[134 135 131 137 104] | 131

[[146 116 119 101]
 [137 132 109 144]] | 116

[155 114 124 108] | 114

[119 121 104 102 111 136 101] | 111

[[135 138 153 117 141 108  98]
 [129 129 128 114 122 119 133]] | 141

[152 141 122 132] | 141

[[110 126 125 152]
 [128 143 111 140]] | 126

[128 127 117 136 121 106] | 136

[[131 119 130 118]
 [110 126 124 134]
 [126 106 129 112]] | 119

[123 125 120 154 127 100 123] | 127
---
[[145 144 145 146 110 145 109 109 145 109 145 109 109 109 146]
 [109 147 148 108 109 108 108 108 148 108 108 108 152 108 108]
 [146 145 146 147 109 146 108 108 146 108 146 108 108 108 147]
 [145 144 146 147 109 146 108 108 146 108 145 108 109 109 146]
 [147 111 110 148 146 147 146 146 110 146 147 146 105 146 148]
 [108 148 149 108 108 108 108 108 148 108 108 108 153 108 107]
 [147 108 107 147 148 147 149 148 108 149 147 148 105 148 147]
 [146 144 145 147 110 146 109 109 144 109 147 109 108 109 148]
 [105 134 134 103 122 103 120 121 134 120 103 120 155 121 102]
 [146 142 144 147 111 146 111 110 143 110 146 110 108 111 147]
 [149 141 143 150 112 149 111 111 141 111 149 112 105 112 150]] value 147

[[135 129 115 131 119 126 120 126 138 131 122 127 123 118 133 132]
 [135 127 116 133 121 126 118 127 135 128 124 130 126 113 131 132]
 [142 131 121 132 103 141 120 127 137 145 139 131 122 133 135 146]
 [135 130 118 137 119 129 117 129 135 129 124 128 130 115 136 134]
 [137 121 123 128 128 118 105 144 129 143 127 138 132 146 129 121]
 [126 120 137 125 123 134 114 121 128 150 135 135 112 136 138 126]] value 146

[[141 113 138 113 113 115 113 138 113 139 113 138]
 [124 148 125 148 148 146 148 125 148 127 148 125]
 [145 120 142 120 120 123 120 142 120 144 120 143]
 [140 111 138 111 112 114 111 138 111 138 112 138]
 [105 126 109 126 126 122 126 109 126 107 126 107]] value 143

[[111 112 112 128 112 141 125 112 110 113 111 133 137 130 112 122]
 [148 143 148 125 150 112 125 149 148 146 149 121 117 121 145 125]
 [151 145 151 106 146 111 108 150 149 154 148 106 106 103 149 105]
 [128 130 126 143 131 122 146 127 132 124 132 139 137 145 130 149]
 [146 146 145 110 144 105 113 145 144 146 146 111 108 109 146 110]
 [110 111 105 140 109 147 137 110 110 108 110 140 146 140 112 136]
 [142 138 146 108 141 119 109 148 141 146 139 109 110 112 143 109]] value 105

[[123 102 110 149 144 121 132 124 116 129 121 111 120 145 124 124]
 [123 102 110 149 144 121 132 124 116 129 121 111 120 145 124 124]
 [127 149 129 144 120 121 131 125 147 116 127 107 142 121 124 138]
 [126 143 130 128 129 126 124 125 129 126 127 121 115 123 117 134]
 [127 117 131 128 122 132 127 123 132 126 119 135 135 137 124 137]
 [117 149 133 128 137 133 132 119 147 117 126 117 142 126 115 123]] value 138
---
[[132 131 142 124 152 121]
 [134 132 119 110 128 117]] Answer: 132

[[105 141 111 150 107 116]
 [147 112 140 110 147 133]
 [127 134 130 129 125 133]] Answer: 134

[136 155 107 122 110 127] Answer: 155

[157 119 151 130 136 112] Answer: 119

[143 142 102 155 139 104] Answer: 142

[[112 120 138 153 136 117]
 [146 127 118 110 109 141]] Answer: 127

[124 113 143 155 121 146] Answer: 113

[121 106 105 106 108 107] Answer: 106
---
[[119 125 133 132 134 109]
 [102 110 136 129 125 140]
 [134 111 130 110 123 120]] -> 133

[ 99 109 146 120 104 137 109] -> 146

[[125 146 110 148 129]
 [131 133 155 106 140]] -> 110

[[101 151 124 127]
 [151 105 138 125]] -> 124

[133 141 121 151 124 113 133] -> 121

[107 128 129 143] -> 129

[157 121 138 109] -> 138

[142 144 126 149 108 140 151] -> 126

[[152 141 140 104 105 104]
 [131 148 146 129 128 129]
 [119 144 143 144 143 144]] -> 140

[142 120 124 154 128] -> 124
---
[[141 122 133 149 115]
 [131 128 147 149 115]
 [139 121 100 119 135]] gives 149

[[121 139 146 132]
 [124 101 120 130]
 [127 128 116 119]] gives 120

[[122 141 123 123]
 [119 137 122 158]
 [121 141 124 128]] gives 122

[[137 104 149 151 100 116]
 [151 146 123 113 137 157]
 [130 142 128 117 128 142]] gives 137

[[129 128 124 132]
 [125 118 138 112]
 [124 116 133 149]] gives 138

[[148 126 132 142 113 120]
 [127 136 124 123 131 115]
 [155 125 133 146 108 117]] gives 131

[[143 137 111 120 139 127 144]
 [133 139 118 134 132 142 152]
 [135 124 111 124 127 150 144]] gives 142

[[131 124 131 151 127]
 [133 139 133 134 125]
 [120 120 120 134 131]] gives 134
---
[[137 108 127 125 127 136 150]
 [130 151 130 121 119 115 105]]: 108

[[121 125 145 142 110 113]
 [121 123 110 123 132 136]
 [118 123 118 119 128 149]]: 123

[[154 151 152 142 117 127]
 [148 146 136 127 139 125]]: 151

[[138 127 129 123 127 125 125]
 [145 113 139 139 127 104 117]]: 127

[[153 110 106 134]
 [105 145 147 120]]: 110

[[125 131 129 121 125]
 [113 147 152 100 117]]: 131

[[100 120 131 126 118]
 [112 117 132 106 127]]: 120

[[104 109 128 125]
 [110 124 119 103]
 [101 112 125 121]]: 124

[[131 115 124 110 116 116]
 [129 114 126 112 118 114]
 [134 116 122 106 116 125]]: 114
---
[151 130 144 131] ⇒ 151
[126 122 115 156 132 122 134] ⇒ 126
[151 136 122 117 118] ⇒ 151
[119 125  98 140 142 101] ⇒ 119
[158 101 119 117 104] ⇒ 158
[134 132 128 149] ⇒ 134
---
103,142,138,118
125,137,104,148
139,109,140,118
-> 142

129,112,127,114,124,118
126,103,130,137,128,130
126,103,129,132,122,128
-> 112

153,128,137,111,120,111,136
117,128,137,111,113,111,136
153,128,137,126,118,111,136
-> 128

157,122,124,118,131
153,128,122,118,147
157,123,124,118,135
-> 122

156,132,132,126
153,133,133,129
147,135,134,127
-> 132

125,130,120,130,138
124,129,122,125,120
141,124,149,132,121
-> 130

138,114,134,144,119
120,154,122,131,129
142,145,119,136,111
-> 114

132,136,113,143
141,129,119,136
155,117,132,119
-> 136
---
[117 125 121 126 147 106 108] → 108
[142 106 121 144 117 118 131] → 131
[147 126 105 135 107 139 136] → 136
[112 137 127 153 128] → 128
[128 132 119 128 125 130 106] → 106
[150 144 107 143 121 127 137] → 137
[ 99 115 149 105] → 105
---
[[152 131 140 138 129 134 142]
 [147 144 117 134 130 119 130]
 [142 115 127 120 127 118 135]]
127

[[156 104 127 118 154 149]
 [114 106 135 149 152 111]
 [134 125  99 104 123 104]]
99

[[127 129 114 124 118 141 121]
 [124 137 139 137 145 139 120]
 [133 143 147 138 154 131 123]]
147

[[116 124 130 132]
 [129 134 120 137]
 [133 138 124 153]]
124

[[112 127 131 138]
 [148 122 109 124]
 [136 131 107 123]]
107

[[129 126 129 108]
 [125 110 125 142]
 [128 100 128 123]]
128

[[138 120 129 114 105]
 [137 120 129 115 105]
 [123 122 130 128 130]]
130

[[144 104 113 107 112]
 [143 107 110 113 122]
 [137 108 117 111 109]]
117
---
[[150 150 145 138 129 120]
 [103 109 117 126 133 138]
 [140 140 139 136 132 126]] out 133

[[128 136 123 131]
 [129 134 129 106]
 [128 133 139 111]] out 129

[[108 102 109 137 130]
 [116 121 109 135 122]
 [150 127 107 141 108]] out 135

[[129 138 128 154]
 [118 122 133 104]
 [115 123 136 103]] out 133

[[150 142 149 151 149 127 107]
 [112 111 118 115 120 129 140]
 [112 126 111 107 105 140 150]] out 129

[[126 140 125 132 119 106]
 [144 153 107 139 110 105]
 [116 152 132 111 108 134]] out 110

[[133 104 125 127 120]
 [132 132 135 125 134]
 [145  98 141 122 125]] out 125
---
[[117 142 143 120 119]
 [127 115 146 127 129]
 [107 124 102 106 103]] 103

[[106 140 124 138 118 140]
 [145 105 123 119 146 105]
 [138 116 109 113 147 116]] 116

[[113 130 128 134 119 127 154]
 [123 132 122 128 121 116 127]
 [116 129 136 123 125 147 130]] 130

[[125 130 121 130 131 120]
 [126 154 139 144 129 119]
 [132 133  99 136 124 101]] 101

[[151 133 145 115]
 [102 122 141 118]
 [106 128 126 105]] 105

[[124 127 129 130]
 [121 129 128 102]
 [123 129 127 149]] 149

[[133 133 135 128 129 128]
 [122 125 129 112 121 139]
 [114 110 112 115 104 125]] 125

[[145 111 127 113 116 108 120]
 [137 107 137 100 141 107 120]
 [137 132 127 115 123 117 128]] 128

[[ 99 117 105 148]
 [131 107 138 104]
 [130 108 126 116]] 116

[[ 99 139  98 110]
 [131 114 121 148]
 [137 103 111 152]] 152
---
153	112	145	139
125	132	130	125
123	124	132	132
→ 139, 123

142	139	127	121	120
137	140	124	101	138
140	118	116	107	117
→ 120, 140

142	130	130	114	149 → 149, 142

126	119	124	102 → 102, 126

132	128	135	130	157	129
125	128	152	106	109	128
137	128	148	103	117	130
→ 129, 137

121	129	103	148 → 148, 121

131	112	149	135	135	112
128	120	144	148	124	118
131	118	140	141	133	116
→ 112, 131
---
[[141 139 117 136 118 149]
 [151 128 125 123 136 154]
 [148 119 144 112 139 143]] 112

[[109 149 149 125 138]
 [112 112 106 112 106]
 [133 137 151 106 133]] 151

[[155 149 134 104]
 [155 140 134 103]
 [155 117 141 116]] 117

[[126 114 103 127 132]
 [127 153 111 128 125]
 [148 113 107 130 151]] 107

[[121 134 123 125 154 130]
 [129 130 126 126 157 139]
 [131 125 130 127 148 146]] 127

[[107 128 131 129 151 130 132]
 [150 127 114 129 134 131 130]
 [147 128 119 127 143 127 136]] 143

[[122 135  99 125]
 [150 137 121 115]
 [114 131 147 115]] 131

[[152 107 128 126 131 127 107]
 [149 109 127 131 129 130 104]
 [121 157 126 130 128 127 109]] 128

[[131 139 115 123 122 114]
 [123 125 142 107 122 112]
 [142 149 115 153 119 115]] 153
